Here are a small network's activations along a few directions, averaged over the inputs that share one value of a field.
Related values have similar rows: they may be neighbours, one step apart, or belong to one group.
(in the rows, 500 means zero)
Random noise pushes rows far along 15 fixed directions. That doesn't count. These rows show it; they differ only by the noise:
[616 521 591 584 565 396 559 262 441 222 504 372 442 452 216 578 508 232
 566 642 338 494 456 429 796 517]
[366 303 461 625 744 493 689 245 435 409 381 387 704 524 417 373 437 529
 392 335 566 362 495 560 432 320]
[500 460 470 567 273 496 626 686 403 639 548 341 384 348 494 549 566 496
 407 379 618 503 326 318 403 387]
[504 399 469 438 268 369 404 543 601 486 431 287 577 521 574 518 377 713
 522 172 692 625 593 358 348 444]
[464 264 429 622 697 593 577 373 447 349 449 418 601 526 498 682 429 390
 680 486 575 376 700 675 367 522]
[476 733 400 746 389 582 432 434 459 687 729 434 399 590 503 447 521 628
 539 587 703 456 471 522 403 555]
[400 756 584 610 418 544 520 265 517 516 613 572 527 547 241 550 354 565
 617 440 623 464 306 514 406 481]
[708 449 403 495 413 285 387 417 354 207 648 423 445 544 380 476 222 446
 719 472 402 592 463 415 525 489]
[424 300 513 429 632 633 325 509 373 275 485 512 518 523 289 595 488 357
 532 537 409 349 547 666 406 469]
[425 610 572 436 510 540 435 390 471 503 579 446 558 600 438 540 460 461
 557 541 423 352 677 618 202 500]
[409 438 454 594 384 255 456 497 524 364 501 478 467 549 476 260 447 407
 413 554 330 471 479 497 705 269]
[418 670 412 483 266 425 452 383 526 400 861 351 572 526 198 471 533 600
 612 237 529 521 412 272 538 409]
[532 535 561 526 543 611 307 507 457 523 430 314 448 575 419 540 685 399
 519 701 328 432 531 583 523 684]
[353 588 558 357 401 417 600 427 448 611 480 498 611 584 444 328 407 470
 603 437 137 400 412 425 461 349]
[358 434 468 471 486 646 918 469 497 550 575 535 519 299 473 682 524 590
 408 250 847 434 610 414 478 307]
[389 309 597 369 397 626 260 519 512 521 371 547 394 461 470 553 474 418
 360 458 694 482 798 247 778 254]
[542 514 460 423 345 468 411 475 443 515 599 491 409 516 534 459 343 603
 495 420 659 547 666 327 536 380]


Field T:
t7: [521 615 577 477 295 546 473 725 489 727 599 516 366 421 597 544 548 680
 314 429 730 562 437 460 178 533]
t3: [470 383 351 667 541 458 426 366 556 367 617 403 681 548 367 579 480 342
 741 387 544 505 490 379 596 507]
t1: [745 502 488 501 603 449 508 585 393 495 593 416 400 408 638 582 542 295
 465 711 492 454 593 518 291 614]
t17: [593 469 356 370 519 437 593 624 325 334 739 536 465 471 478 509 451 350
 672 586 229 459 537 552 409 498]
t15: [538 522 384 449 692 481 405 545 503 298 633 477 512 465 394 247 669 700
 151 500 548 512 372 656 504 546]
t14: [424 355 647 531 598 620 519 599 585 401 239 877 451 352 324 618 527 421
 377 533 601 611 168 566 782 456]
t9: [533 541 519 448 627 704 802 351 345 864 384 569 517 455 584 466 524 697
 440 416 568 503 375 348 551 531]
t18: [429 361 526 403 629 441 600 475 511 451 395 585 590 502 532 452 482 494
 455 466 357 460 604 625 408 445]
t4: [695 711 601 343 507 388 787 375 450 470 492 483 458 389 495 441 437 628
 280 413 638 650 445 346 500 493]
t5: [598 360 302 491 658 454 536 503 423 426 620 701 512 561 687 293 389 575
 516 496 554 573 585 392 755 434]
t20: [474 489 521 527 434 401 529 634 656 453 415 412 485 534 598 529 638 594
 541 560 349 513 511 712 582 668]
t12: [621 576 502 517 469 463  29 576 431 562 615 564 399 551 542 361 471 395
 324 637 616 516 494 335 357 404]
t11: [413 604 669 299 486 505 392 586 633 453 455 655 454 499 478 533 634 522
 362 632 371 447 630 692 649 558]
t8: [728 564 304 303 725 440 638 721 583 261 812 674 676 324 425 615 646 347
 443 384 542 708 419 424 381 541]
t2: [393 348 402 572 596 501 498 584 674 349 358 534 592 500 502 426 628 593
 441 428 549 601 446 617 769 524]
t13: [427 502 401 777 391 413 423 641 574 559 589 394 454 564 574 332 626 572
 452 501 453 490 252 583 513 517]
t19: [541 635 444 436 553 400 566 362 688 148 744 636 602 455 329 567 401 623
 578 318 606 621 447 474 588 542]
t10: [503 432 496 380 401 526 465 618 374 403 610 737 311 410 548 609 316 401
 527 546 581 485 573 421 498 343]
t16: [417 666 565 361 200 466 637 561 612 546 569 481 452 398 359 549 676 738
 450 352 427 558 331 559 595 578]
t6: [488 848 590 526 385 509 395 345 593 590 655 470 476 608 430 523 627 646
 570 530 472 502 492 563 542 700]
Each value of T is a pair of two hidden parts, and every pair occurs once (5 first parts, 4 second parts).
Question: Changing only the second part turns t14 into t10. t18 has the same second part as t14; what does that change turn t18 into?
Answer: t15
Question: Changing only the second part turns t2 into t13. t3 has the same second part as t2; what does that change turn t3 into?
Answer: t11
Question: Changing only the second part turns t8 into t6. t17 has the same second part as t8; what does that change turn t17 into?
Answer: t20

Field U:
u14: [460 466 704 514 320 326 653 465 561 517 308 396 561 353 355 536 498 302
 455 378 367 526 294 293 439 330]
u5: [572 397 520 414 587 419 660 519 374 534 394 233 571 459 494 291 607 542
 336 418 238 452 453 448 398 516]
u9: [572 707 517 229 556 433 407 439 369 350 863 445 467 517 348 345 532 523
 386 556 276 418 644 449 384 488]
u20: [670 512 526 287 539 429 499 449 415 437 468 287 440 522 588 366 536 614
 381 490 353 529 704 314 590 541]
u17: [384 431 506 327 406 556 536 678 479 647 590 606 561 468 642 552 566 416
 573 428 343 395 589 419 403 355]
u19: [684 619 384 505 500 550 716 697 531 547 602 632 406 391 654 642 404 506
 705 564 636 637 412 507 475 642]
u11: [560 593 575 800 507 365 509 451 668 604 381 638 508 432 521 434 412 283
 323 553 690 667 319 286 603 306]
u13: [457 894 544 330 153 173 579 504 496 477 772 515 358 576 497 206 390 698
 260 513 330 548 555 401 468 296]
u4: [643 423 438 445 653 623 110 594 541 328 519 393 452 530 463 669 644 506
 330 603 774 522 739 723 277 722]
u7: [455 260 494 670 714 654 457 212 428 470 199 356 496 542 457 518 473 586
 396 499 810 455 722 532 743 489]
u1: [454 365 504 610 618 493 637 610 520 680 364 632 582 435 674 479 488 502
 280 444 703 500 499 581 232 355]
u12: [450 513 617 415 728 844 388 166 557 882  77 656 760 664 467 408 371 678
 735 407 452 592 320 325 827 681]
u10: [713 330 400 371 740 696 144 688 143 220 682 819 224 411 335 484 420 307
 459 845 393 461 376 595 733 571]
u8: [171 564 686 444 471 397 645 405 764 645 261 511 790 555 424 369 718 536
 387 378 223 427 335 582 635 392]
u18: [444 372 719 387 269 392 265 404 540 435 290 116 493 614 437 537 516 615
 606 321 302 521 540 371 600 577]
u15: [315 346 509 489 608 619 639 510 352 574 340 568 501 432 461 501 468 451
 433 452 531 290 288 595 388 317]
u3: [386 577 364 335 515 532 359 591 604 657 509 727 715 706 617 293 364 549
 766 493 249 524 564 448 577 474]
u2: [498 650 312 349 516 417 557 705 695 107 770 715 541 479 390 432 711 623
 467 490 349 594 337 795 683 623]
u16: [552 727 586 276 286 568 583 383 431 559 592 209 516 487 376 704 595 698
 587 305 508 546 494 382 286 732]
u6: [593 260 246 472 505 397 643 646 325 288 736 488 308 436 590 291 560 699
 265 426 604 531 681 525 783 365]
Each value of U is a pair of two hidden parts, and every pair occurs once (5 first parts, 4 second parts).
Question: Changing only the second part turns u10 into u17. u12 has the same second part as u10; what does that change turn u12 into?
Answer: u8
Question: Changing only the second part turns u1 into u11. u18 has the same second part as u1; what does that change turn u18 into?
Answer: u20
Question: Changing only the second part turns u2 into u15. u16 has the same second part as u2; what does that change turn u16 into?
Answer: u4
